Each row below holds a small network's activations on one input, seen along a few directions.
In each table, some parts of the input vary, and every possible input appears once, in random order.
Descriptions start from the smaller parts, as in this example, which fits no table here: values(2) and (point or line(9) or (line(4) and ring(8))).
Shared parts are said once, and a part with two or three values counts as separate values.

Other details of the inputs vary at random and push rows far along two fixed directions, the same in every table; ignore that.

Rows:
r1: -.19  -.25  -.27  -.05  .23  .03  -.03  -.09  -.61  -.01  -.13  .06
r2: -.25  -.09  -.31  .06  .09  .10  -.03  -.06  -.40  -.06  .03  .10
r3: -.21  -.39  -.25  -.03  .29  .05  -.18  .12  -.51  -.07  .04  -.07
r4: .10  .29  -.25  .06  -.07  -.03  -.33  -.17  -.31  -.24  .04  -.03
r5: .22  .58  .11  -.22  -.17  -.19  -.48  -.34  .35  -.12  .09  -.09
r6: -.05  .10  .20  -.06  -.14  .11  .37  -.01  .34  .05  -.09  -.07
r7: .05  .20  .37  .14  -.23  -.02  .19  -.07  .23  .02  .06  -.01
r8: .14  .53  .05  -.13  .06  -.30  -.26  -.11  .12  -.24  .13  -.08
r9: .15  -.03  .35  .21  -.19  .11  .10  .15  .28  .05  .05  -.08
r10: .01  -.40  .51  .06  -.24  .15  .22  .23  .41  .39  -.11  .18
r11: .14  .51  .18  -.19  -.11  -.22  .02  -.06  .31  -.02  .15  -.19
r12: .10  .02  .05  .23  -.05  -.03  .01  -.04  .21  .01  .16  -.16
r13: -.08  -.31  -.18  -.09  .14  .17  -.38  -.09  -.27  -.02  .13  .09
r14: -.05  -.16  .40  -.06  -.10  -.03  .44  .14  .08  .21  -.03  .17
r15: -.22  -.49  -.30  .16  .18  .19  .24  .13  -.18  .17  .00  .07
r16: .05  -.10  -.04  .02  .06  -.11  .07  .07  .02  .10  .25  -.09
r17: -.19  -.33  -.30  -.07  .25  .10  -.09  .11  -.48  -.02  .25  -.05
r18: -.04  -.48  -.22  -.07  .12  .14  -.15  -.07  -.15  .10  .06  .15
r19: .08  .36  .16  .01  -.05  -.31  -.24  -.10  -.08  -.15  .07  -.12
r20: -.01  -.15  .24  -.05  .08  .02  .43  .10  .11  .15  -.27  .13
r21: .13  -.32  .42  .17  -.03  -.02  .49  .20  .33  .41  -.15  .01
r22: -.08  .11  .06  .04  -.01  .04  .27  .06  .19  .00  -.09  .12
r23: -.14  -.16  -.52  -.16  .11  .23  .04  -.01  -.37  -.11  -.21  .02
r24: -.04  -.14  -.09  -.24  .06  .09  -.07  -.11  -.02  -.07  -.06  .25
r25: -.02  -.28  .51  -.01  -.34  .05  .32  .08  .33  .32  -.17  .30
r26: -.05  .26  -.15  -.03  .05  -.02  -.09  -.16  -.02  -.30  .04  -.03
r27: -.16  -.09  -.33  -.19  .25  .02  -.03  -.09  -.36  -.02  -.22  -.07
r28: -.01  .07  .29  -.20  -.06  -.06  .35  .10  .30  .15  -.09  -.01
r29: .22  .34  .02  .08  .05  -.32  -.37  -.09  .11  -.08  .28  -.22
r30: .17  .04  -.35  .18  .02  -.01  -.29  -.06  -.15  -.12  .08  -.13
r31: -.05  -.15  .34  -.08  -.13  -.01  .51  .15  .07  .22  .07  .14
r32: .09  -.07  .56  .06  -.09  -.04  .27  .25  .34  .28  .09  -.03
r33: -.24  -.25  -.36  -.20  .32  -.03  .00  .04  -.46  -.23  -.12  .08
r34: -.32  -.42  -.27  -.27  .24  .08  .26  .11  -.35  .00  -.22  .03
r35: -.06  .21  -.33  -.06  .05  .06  -.08  -.04  -.10  -.07  -.14  -.05
r36: .39  .51  .26  .25  -.22  -.08  -.31  .01  .32  -.05  .13  -.22
r37: .34  .41  .07  .25  -.17  -.19  -.36  -.14  .29  -.19  .20  -.27
r38: .16  .11  -.08  .07  -.10  -.20  -.57  -.20  .15  -.03  .14  -.05
r39: -.23  -.34  -.33  .09  .21  .25  -.14  .00  -.42  -.11  .14  -.08
r40: -.01  -.11  -.27  .04  .22  -.18  -.28  -.01  -.27  -.11  .11  -.17
r41: -.13  -.41  .39  -.20  -.27  .17  .55  .15  .46  .39  -.34  .27
r42: -.16  -.10  -.24  .16  .16  .13  -.19  .05  -.25  -.01  .14  -.06
r43: .30  .56  .27  .31  -.16  -.13  -.33  .04  .34  .03  .13  -.21
r44: .06  .21  -.10  -.12  -.04  -.08  -.55  -.33  -.21  -.17  .16  .10
r45: .26  .42  -.10  .28  -.04  -.17  -.36  -.07  .17  -.04  .14  -.21
r46: .01  .44  .07  .00  -.11  -.07  .04  -.07  .32  .00  -.03  -.10
r47: -.11  -.08  -.24  -.12  .00  .17  .10  -.03  -.11  -.15  -.16  -.04
r48: -.10  -.35  .31  -.18  -.02  .10  .79  .28  .21  .23  -.08  .22
r49: .03  -.31  .46  .12  .01  .10  .38  .24  .16  .38  -.15  .01
r50: -.15  -.30  -.19  .03  -.03  .20  .13  .00  -.38  -.12  -.08  .13
r51: .20  .50  -.02  .03  -.10  -.13  -.25  -.15  .15  -.37  .03  -.09
r52: .04  .00  .20  -.10  -.16  -.06  -.04  -.05  .31  .04  -.12  .20
r53: -.10  -.15  -.47  -.09  .15  .18  .02  .01  -.38  -.23  -.17  .14
r54: .17  .59  -.09  .07  -.02  -.14  -.24  -.09  .14  -.22  -.03  -.05
r55: -.15  -.13  -.22  .08  .03  .14  .10  .06  -.32  .04  -.12  .15
Description of these inputs: line(5) and (values(2) or line(4) or ring(5)).
Question: The inputs of r31 and r16 match in every part but the line(5) part. If r19 is changed in the same way as r31 into r16, which row does it become?
Answer: r40
Question: Which other rows agree with r3 in the line(5) part? List them by row number.
Answer: r9, r10, r13, r17, r32, r36, r39, r42, r43, r49
Question: Which other rows does r30 become when the line(5) part takes its other values? List them by row number.
Answer: r4, r23, r36, r53
Question: Which other rows does r24 become when the values(2) part takes its other values? List them by row number.
Answer: r52
Question: Which other rows does r18 become when the values(2) part takes its other values? List them by row number.
Answer: r38

Rows:
r56: .13  -.23  .06  .23  .12  -.13  .02  .18  .03  .02  .28  -.08
r57: -.01  -.14  -.12  .29  -.01  .22  -.37  .00  -.27  .03  .08  -.14
r58: .02  .07  -.35  .19  -.02  -.01  -.69  -.27  -.36  -.02  .19  .02
r59: .21  .54  .07  -.08  -.29  -.16  -.09  -.25  .41  -.10  .16  -.05
r60: .30  -.08  .58  -.02  -.19  -.18  -.09  .02  .53  .09  .12  .10
r61: -.13  -.07  .20  .01  .09  .02  .38  .24  .13  .25  .11  -.06
r62: -.11  -.07  .12  -.01  -.01  .22  .25  .19  .28  .19  -.05  -.10
r63: -.03  .28  -.49  -.08  .06  .09  -.36  -.19  -.27  -.41  .18  -.26
r64: -.18  -.36  -.53  -.14  .18  .13  .16  .04  -.46  .01  -.34  .27
r65: .16  .89  -.17  .21  .07  -.33  -.47  -.26  -.17  -.51  .29  -.25
r66: .15  .28  .40  .14  -.04  -.29  .25  .11  .30  .19  .00  -.25
r67: -.04  -.39  .46  .03  -.20  .13  .04  .05  .02  .30  -.04  .24
r68: -.39  -.55  -.12  -.26  .08  .28  .38  .06  -.38  -.09  -.28  .42
r69: -.37  -.24  -.43  -.41  .29  .11  -.35  -.14  -.49  -.12  .04  .10
r70: -.10  -.06  .07  .03  -.15  .11  .46  .02  .20  .05  -.22  .30
r71: .07  -.01  .18  .11  .07  -.07  .49  .26  -.02  .12  -.16  .02
r72: .16  .34  .41  .06  -.20  -.13  .40  .07  .36  .03  .23  -.14
r73: -.12  .01  -.14  -.38  -.03  .04  -.11  -.19  -.22  -.23  .09  .09
r74: .13  .14  -.05  .06  .04  .06  .09  .11  .03  -.07  -.26  -.09
r75: -.09  -.34  .15  .32  -.01  .10  .13  .20  -.27  .27  .15  .00
r76: .41  .23  .19  .26  -.09  -.12  -.37  .01  .46  -.10  .23  -.27
r77: -.02  -.15  .08  -.07  -.05  -.05  .30  .00  .25  .30  -.26  .07
r78: -.08  -.22  .32  -.26  -.03  -.07  .22  .01  .14  .20  -.25  .09
r79: -.02  -.16  .13  -.25  .00  .00  .20  .08  -.09  .03  -.32  .24
r80: -.06  .38  -.43  .09  .09  .07  -.36  -.16  -.29  -.48  .00  -.15
r81: -.24  -.39  -.41  -.06  .28  .19  .06  .08  -.36  .01  -.23  -.14
r82: -.14  .08  -.30  -.15  .10  .02  -.18  -.12  .01  .07  .05  .04
r83: .39  .23  .13  .16  -.14  -.26  -.38  -.14  .50  .00  .23  -.03
Question: The inputs of r66 and r77 match in every part but one. If r71 is changed in the same way as r66 into r77, which row does it become?
Answer: r64
Question: What do these inputs look like to the network?
Answer: line(4) and (values(2) or ring(5))
Question: Which other rows does r60 become when the line(4) part takes its other values? List them by row number.
Answer: r56, r76, r83
